A small network was shown many inputs. Here are its activations along a few directions, one row for each input.
In each table, some parts of the input vary, and every possible input appears once, in random order.
A made-up example of a description, with smaller parts first: one of 8 places around a ring, together with either a single point or one of 9 places around a ring or (one of 2 separate values, together with one of 6 places along a line).
Shared parts are said once, and a part with two or three values counts as separate values.

Other details of the inputs vary at random and push rows far along two fixed directions, the same in every table; ignore that.

Table:
x1: [ -9   6  -5 -11  -5 -14  -7 -17  21   1  -9  -5]
x2: [ 18  31   8  -8 -20 -57 -38 -10 -16 -12   0 -13]
x3: [-30   1 -35  28   3  18   4 -15   0  19  10 -16]
x4: [ -8  -5   8 -14  -6  -8  -4   6  22  -6 -12  -3]
x5: [ 13 -19  25 -15   1  11  27  23  -1  -7   6   8]
x6: [ 14 -19  30  -7   3  13  27   9  -5 -12   6  15]
x7: [ -6  11  -6  12  -9  -3 -10  -6 -11  -1  -5   2]
x8: [  6  -5  -6  -8   1   2 -11  12 -10   0  -3   3]
x9: [  4 -19  32 -18   1  17  17   4  25  -9 -10  20]
x10: [-24   4 -16  20  16  12  12  -9  -7   3   2 -11]
x11: [13  7  9  5  5 -5 -2 10  1 -1  7  6]
x12: [ 22 -22  15  -8   7  25  11  11  -7  -7  -3  26]
x13: [ -9  -5 -32   7  10  18   4 -18  -8  13   2 -12]
x14: [ 27  -3  18 -10   9  17  29  13   3   1   1  17]
x15: [ 19 -21  27  -6   3  11  24  13   4  -4  14  14]
x16: [-36   6 -31  18  16  11  12  -2  -4  11   4 -26]
x17: [ 33  30  11  -9 -26 -34 -32   1 -11  -5  -9  10]
x18: [  2  22  11  -7 -19 -55 -54 -10  17  -8 -10  -5]
x19: [-37   2 -36  19   2  17   8  -5  -6  17   2 -21]
x20: [-10  -3 -26  13   7   4 -18 -10  -6   7   8  -9]
Description of these inputs: one of 4 separate values, together with either a single point or one of 4 places along a line.
Question: Changing only the choice among 4 separate values turns x8 into x12. The same change can be made to x4. Which row results?
Answer: x9
Question: Which other rows does x3 become when the place on the line of 4 takes its other values? List them by row number.
Answer: x11, x15, x20
Question: Which other rows does x5 become when the choice among 4 separate values takes its other values? List them by row number.
Answer: x2, x6, x15
Question: Which other rows does x13 become when the place on the line of 4 takes its other values? List them by row number.
Answer: x2, x14, x17
